Here are a small network's activations along a few directions, averaged over the inputs that share one value of a field.
Related values have similar rows: they may be neighbours, one step apart, or belong to one group.
In the rows, zero is written as 500.
Random noise pushes rows far along 3 fixed directions. That doesn't count. These rows show it; they differ only by the noise:
[330 787 442 414 434 338 485 382 423 621 559 366 390 802 412 722 482 658]
[463 615 458 382 478 467 561 650 382 375 461 496 171 816 558 492 448 535]
[609 328 563 356 637 822 563 614 607 572 608 724 805 121 524 416 512 381]
[298 762 502 515 486 411 439 268 431 640 437 346 715 611 501 724 552 867]
[450 560 522 423 550 595 504 447 516 610 541 529 714 403 495 580 522 602]


BAV, 9 values:
fupen: [433 558 673 432 518 493 396 408 373 375 400 477 649 531 456 460 560 651]
gukov: [546 535 485 513 403 342 363 331 648 438 468 522 613 363 442 571 653 586]
kisid: [356 534 548 535 535 484 644 534 547 414 375 437 557 549 536 572 538 544]
buzu: [464 675 466 533 429 357 671 474 410 509 583 356  49 829 331 453 285 275]
zekup: [683 325 452 688 399 469 494 623 620 507 546 539 306 434 497 338 414 354]
zube: [416 400 500 466 548 546 627 400 585 682 741 530 715 323 441 552 409 328]
sepo: [512 512 430 673 432 449 375 250 291 545 380 331 558 524 554 629 375 665]
bip: [832 212 344 522 557 641 411 717 606 457 617 708 598 167 589 235 648  70]
baz: [447 371 630 655 571 473 366 587 571 457 260 473 503 473 606 472 675 770]
The values of BAV form a ring.
- Fewest steps between bip and kisid? => 4
- Name the neighbours of baz, in listed order. => fupen, gukov

KOT, 12 values:
res: [385 576 632 518 481 414 579 403 378 425 422 388 679 609 425 580 467 506]
tedom: [638 344 468 520 457 484 455 613 518 420 562 562 364 490 564 284 479 351]
daveb: [482 475 559 396 566 593 437 648 518 516 419 595 745 506 520 504 752 455]
fal: [573 455 513 375 516 545 424 531 503 538 550 577 438 392 639 453 502 449]
fuz: [449 504 553 411 533 564 425 457 564 561 497 506 661 421 496 520 604 630]
zov: [439 531 456 734 473 361 518 390 561 591 636 495 405 476 379 479 501 537]
depuv: [419 529 507 525 497 632 494 504 417 530 380 449 437 617 513 514 322 560]
vivib: [433 512 608 422 642 582 575 598 521 453 455 474 493 483 510 446 679 612]
tarad: [371 715 374 495 421 266 675 422 437 575 547 351 234 892 518 666 291 563]
muf: [712 338 502 485 416 484 434 683 613 245 455 589 281 402 500 395 389 403]
difor: [472 562 463 502 514 520 533 432 484 588 500 476 551 478 529 594 380 500]
pidok: [722 401 312 505 453 541 535 570 446 402 633 616 267 449 404 443 550 181]
The values of KOT form a tree with 4 forks.
- Name the neighbours of tedom, in listed order. => fal, zov, muf, pidok
- Name the neighbours of vivib, in listed order. => fuz
- Name the neighbours of tarad, in listed order. => difor
